Each row below holds a small network's activations on one input, seen along a few directions.
Each table varies a few parts of the input and shows all the possible inputs, shuffled.
A made-up example of a description, with smaller parts first: one of 8 places around a ring, together with either a single point or one of 9 places along a line or (one of 2 separate values, together with one of 6 places along a line).
Shared parts are said once, and a part with two or three values counts as separate values.
(in the rows, 128 means zero)

Other details of the inputs vary at random and push rows far along two fixed directions, the same in every table; ignore that.

Table:
x1: [ 99  93 158 139 128 143 129 115 124 148 136 118 159 132 122  74 163]
x2: [137 170 128 114 115 136 123 140 145 106 133 131  82  99 136 198  95]
x3: [165 141  73 122  94  69 149 139 105 104 148 150 140 165 169 110 131]
x4: [143 146 133 116  99 112 109 129 145 113 142 169  71 105 123 220  70]
x5: [150 140  78 129 108  87 158 145 120 116 136 142 151 138 153 113 155]
x6: [147 147  89 115 118  95 145 146 133 117 110 138 113 113 143 132 139]
x7: [126 155 125 113 113 106 122 140 134 127 138 158  86  86 120 233  70]
x8: [ 91  85 172 125 136 170 128 120 135 141 128 110 148 123 119  83 155]
x9: [144 162  72 144 177  94 130 117 144  92 101 141 152 176 128 134 118]
x10: [ 93  88 194 133 134 192 108 121 134 165 146 123 133  98  86 169 104]
x11: [120 125 135 144 117 147 136 137 136 140 145 113 142 129 127 118 139]
x12: [112 104 181 151 131 184 127 123 130 162 143 100 142 140  96  94 148]
x13: [126  98 142 128 127 147 103 121 135 145 111 119 118 114 123 104 128]
x14: [117 137 134  97 117 145 135 151 146 109 149 152 102  95 128 235  66]
x15: [117 101 169 128 152 166 107 113  98 166 111  93 137 115 104  84 148]
x16: [138 132 101 112 116 124 152 151 141 107 133 141 131 120 142 146 132]
x17: [121 137 159 121 120 182 126 135 147 112 150 119 112 107 124 181 107]
x18: [107 111 186 134 128 178  98 119 165 154 126 140  95  72  76 194 107]
x19: [115 127 146 120 115 120 143 127 126 117 150 147 124 133 127 141 127]
x20: [125 151 102 140 184 111 119 112 133 106 108 133 143 167 116 170  81]
x21: [136 131 113 102  98 130 126 144 157  91 149 161 100 107 148 214  73]
x22: [157 167  83 138 111  70 155 146 104 131 124 121 125 156 150  82 155]
x23: [115 112 155 137 132 116 127 111 111 156 120 121 129 137 114  65 163]
x24: [101 100 177 119 134 174 121 113 127 126 138 115 142 119 123 107 147]
x25: [161 136  77 114 105  96 138 134 105  95 138 133 146 152 180 100 139]
x26: [ 98 109 144 160 201 142 107  84 140 130 100 109 170 178 102  61 141]
x27: [101  93 157 148 138 129 118 105 114 170 111 104 152 128 114  33 182]
x28: [115  88 150 168 195 168  81  80 146 141  98 105 167 179  99  76 124]
x29: [110  98 214 138 137 195 100 110 153 167 124 127  98  90  61 163 123]
x30: [130 150 119 142 113 114 128 139 136 139 128 123 113 116 129 134 127]
x31: [124 141 130 110 125 111 126 121 122 111 123 132 109 113 144 128 135]
x32: [140 139 109 119 116  99 153 143  97 128 148 139 139 146 137 137 122]
x33: [143 148  72 127 114  99 165 158 117 114 131 110 154 157 170  73 158]
x34: [151 132 112 116 115 114 111 123 118 114 120 132 110 120 150 128 122]
x35: [152 128  78 129  97  83 138 136 116 115 142 142 150 149 167 104 135]
x36: [133 137 148 107 118 167 129 135 150  98 146 149 105  91 122 216 102]
x37: [130 100 151 141 131 152 138 124 117 153 134 118 157 145 106  76 171]
x38: [147 164  76 125 115  86 152 153 124 119 114 116 118 134 162 102 142]
x39: [163 160  74 114 119  79 146 140 107 107 113 133 125 129 158 107 158]
x40: [121 117 165 133 136 139 118 121 108 165 125 123 116 118  94 133 121]
x41: [ 98  92 163 131 144 149 119 113 125 159 104 103 137 119 115  51 169]
x42: [110 154 140 156 181 165 104 108 175 107 114 124 121 154  96 188  76]
x43: [141 152 105 100 117 115 144 146 108  99 147 141 125 120 154 182 101]
x44: [133 127 105 119 133 103 139 140 100 147 107 111 133 127 139  90 143]
x45: [158 136  66 136 103  58 129 131 105 129 118 136 136 146 165  76 148]
Each input here is: one of 5 separate values, together with either a single point or (one of 2 separate values, together with one of 4 places along a line).
The inputs of x14 and x8 match in every part but the choice among 5 separate values. If x40 is changed in the same way as x14 into x8, which row does it become? -> x23
The inputs of x10 and x5 match in every part but the choice among 5 separate values. If x20 is changed in the same way as x10 into x5, which row does it become? -> x9
Start at x12 and move only the place on the line of 4, one step at a time. The first step leads to x11. Which rows follow, in order? -> x33, x17
Change only the choice among 5 separate values in x7. List by row number the other rows that result. -> x18, x27, x30, x45

Table:
x46: [144 159  96 111  93  93 151 146 116 116 136 140 111 116 148 147 137]
x47: [165 165  40 132 128  62 159 148 107 105 124 134 154 168 159  87 147]
x48: [106 112 164 136 158 169 105 113 130 145 121  99 135 131 104 105 130]
x49: [129 157 111 132 122 122 129 133 160  84 138 150 105 126 141 205  88]
x50: [117  96 174 130 124 175 127 127 132 154 134 104 127 103 114  99 154]
x51: [106 110 192 123 114 187 117 124 146 147 132 117  98  83  92 166 124]
x52: [106  91 185 115 109 192 104 130 145 142 132 123 105  81 104 162 113]
x53: [148 154  82 129 129  87 146 143 125 108 134 146 130 146 133 152 106]
x54: [157 161  60 118  92  52 168 149  88 118 132 132 135 145 169  87 168]
x55: [126 105 164 142 151 175 109 118 134 148 112  99 143 127 106 113 138]
x56: [149 147  91 118 115  67 128 126 124 114 127 150 109 127 147 146 114]
x57: [148 159  85 118 128 102 140 137 121 102 121 137 114 138 159 149 109]
x58: [ 98 108 181 151 142 186  98 107 161 130 139 130 119 119  94 178  99]
x59: [158 160  62 118  95  55 170 154  90 118 136 133 135 146 173  87 165]
x60: [138 156 107 125 128 118 131 141 147 103 144 156 107 121 116 207  81]
x61: [156 153  91 125 125  87 139 139 119 111 127 139 133 144 148 160 110]
x62: [107 105 183 133 148 185 101 108 138 148 127 127 109 114  96 173  89]
x63: [127 103 137 135 121 131 139 131 100 158 135 107 164 139 138  36 183]
x64: [121  94 122 144 158 123 134 109 105 145 107 108 174 159 127  46 165]
x65: [159 157  64 113  98  64 171 159 102 106 135 132 144 143 187  78 163]
x66: [100 109 176 134 145 191 102 114 175 140 132 126 119 120  93 176  96]
x67: [145 140  89 103  88  98 138 151 116 110 136 146 117 115 160 144 126]
x68: [111  79 172 125 112 165 112 125 116 160 129 115 135 110 110 103 139]
x69: [123 139 144 121 134 153 112 122 141 119 137 147  94 111 118 210  74]
x70: [117  96 165 139 141 151  95 101 133 159 120 116 124 114 100 103 139]
x71: [133 136 118 100  86 118 127 148 131 109 148 157  96  96 141 200  93]
x72: [151 159  78 127 130  97 147 147 134 100 128 138 125 140 138 147 114]
x73: [144 144  98 106  93 100 148 154 123 103 142 140 117 113 165 141 127]
x74: [117  97 173 130 124 175 123 124 129 159 138 110 130 105 112 101 155]
x75: [125 106 129 143 157 125 125 113 106 142 113 113 165 170 122  44 176]
x76: [116 106 159 138 152 178 106 109 125 154 116 110 133 131 110 108 130]
x77: [133 169  83 117 134  90 141 136 129 102 122 142 132 133 148 154 117]
x78: [108  94 157 137 160 171 117 109 140 136 110 111 143 124 108 108 136]
x79: [136 164  90 119 133  86 135 137 119 100 135 134 120 143 149 150 106]
x80: [142 142  98 109  93  94 145 150 116 110 150 147 121 117 160 144 124]
x81: [100 108 179 134 146 192 106 117 177 135 127 121 115 117  94 174  96]
x82: [101 113 162 137 160 168 115 114 139 144 109 104 144 121 102 109 137]
x83: [131 106 132 147 144 126 128 105 106 141 117 108 172 170 124  38 160]
x84: [137 153  89 139 121  87 140 131 132  95 137 148 131 154 152 155 109]
x85: [129 158 109 132 121 121 125 130 157  89 142 155 109 128 139 206  88]
x86: [159 172  52 133 118  43 147 144 107 120 105 140 127 150 165  82 151]
x87: [161 149  65 116  97  52 173 152  91 116 141 135 141 147 178  85 159]
x88: [ 98 108 166 140 159 157 114 110 129 152 115 111 149 127  97 112 131]
x89: [106 110 192 123 117 189 115 126 145 153 139 124 101  86  94 167 123]
x90: [108 111 186 135 141 185  99 102 154 128 137 133 119 116  88 168  95]
x91: [121 165 113 115 133 110 130 133 144 101 134 153 111 113 129 209  85]
x92: [132 163 119 126 118 100 120 136 146 119 125 161  81 103 122 201  85]
x93: [104 106 169 138 158 159 108 112 123 148 123 102 137 136 101 107 123]
x94: [133 113 126 145 144 136 124 107 113 137 115 106 170 165 127  36 168]
x95: [131 149 131 108  95 113 144 146 132 117 149 154  90 100 132 205  98]
x96: [142 112 121 148 149 136 123 120 106 153 108  94 173 158 129  49 174]
x97: [127 109 127 140 157 130 124 115 111 140 109 111 165 169 125  43 179]
x98: [141 151 114 111 116 103 117 129 153 102 128 152  83  98 135 196  91]
x99: [127 108 129 140 158 131 129 118 114 135 105 106 161 166 127  41 179]
x100: [134 164 119 123 119 106 123 140 154 112 116 154  77  99 126 198  87]
x101: [110  93 181 130 122 165 125 126 123 160 140 118 139 113 112 101 144]
x102: [141 152 112 112 115 102 113 126 150 107 132 157  87 100 134 198  92]
x103: [129 106 135 133 122 136 138 132 105 157 130 106 163 137 140  35 186]
x104: [102 104 190 129 153 174 102 109 150 134 129 139 115 122  86 174 103]
x105: [115  94 175 132 124 170 124 123 124 160 142 111 131 108 109 102 151]
x106: [141 138 102 108  92  89 148 149 114 112 148 148 123 120 159 145 120]
x107: [133 155 128 106  96 124 145 150 142 108 143 146  85  92 137 201 104]
x108: [150 161  90 120 121  95 142 131 133  85 128 144 126 145 152 142 112]
x109: [126 105 136 137 116 121 143 125  91 165 120 100 153 140 124  42 186]
x110: [111 105 177 116 110 179 111 131 145 138 147 133 110  86 113 167 114]
x111: [ 98 106 179 137 145 186 103 113 170 142 136 128 119 121  90 177  93]
x112: [123 101 116 142 159 133 130 111 112 141 106 106 172 155 131  44 172]
x113: [127 112 130 155 143 107 123 118 104 170  97 108 146 148 118  36 168]
x114: [171 162  50 130 124  56 152 144  96 109 122 129 156 168 172  97 148]
x115: [107 111 166 136 159 170 109 116 132 140 117  94 132 129 105 104 129]
x116: [121  98 118 145 158 128 131 110 107 143 110 107 173 157 128  45 169]
x117: [126 149 114 120 123 113 132 134 161 104 141 155 109 135 131 209  74]
Describe the family of inputs behind these rows. -> one of 4 places along a line, together with either one of 2 separate values or one of 6 places along a line or one of 10 places around a ring
The inputs of x98 and x70 match in every part but the place on the line of 4. If x99 is changed in the same way as x98 into x70, which row does it become? -> x75
The inputs of x76 and x62 match in every part but the place on the line of 4. If x86 is changed in the same way as x76 into x62, which row does it become? -> x113
Change only the place on the ring of 10 in x81. List by row number the other rows that result. -> x49, x55, x57, x72, x78, x82, x99, x108, x115
Change only the choice among 2 separate values in x98. List by row number the other rows that result. -> x100
Start at x71 and move only the place on the line of 6, one step at a time. The first step leads to x80. Which rows follow, in order? -> x63, x105, x59, x54
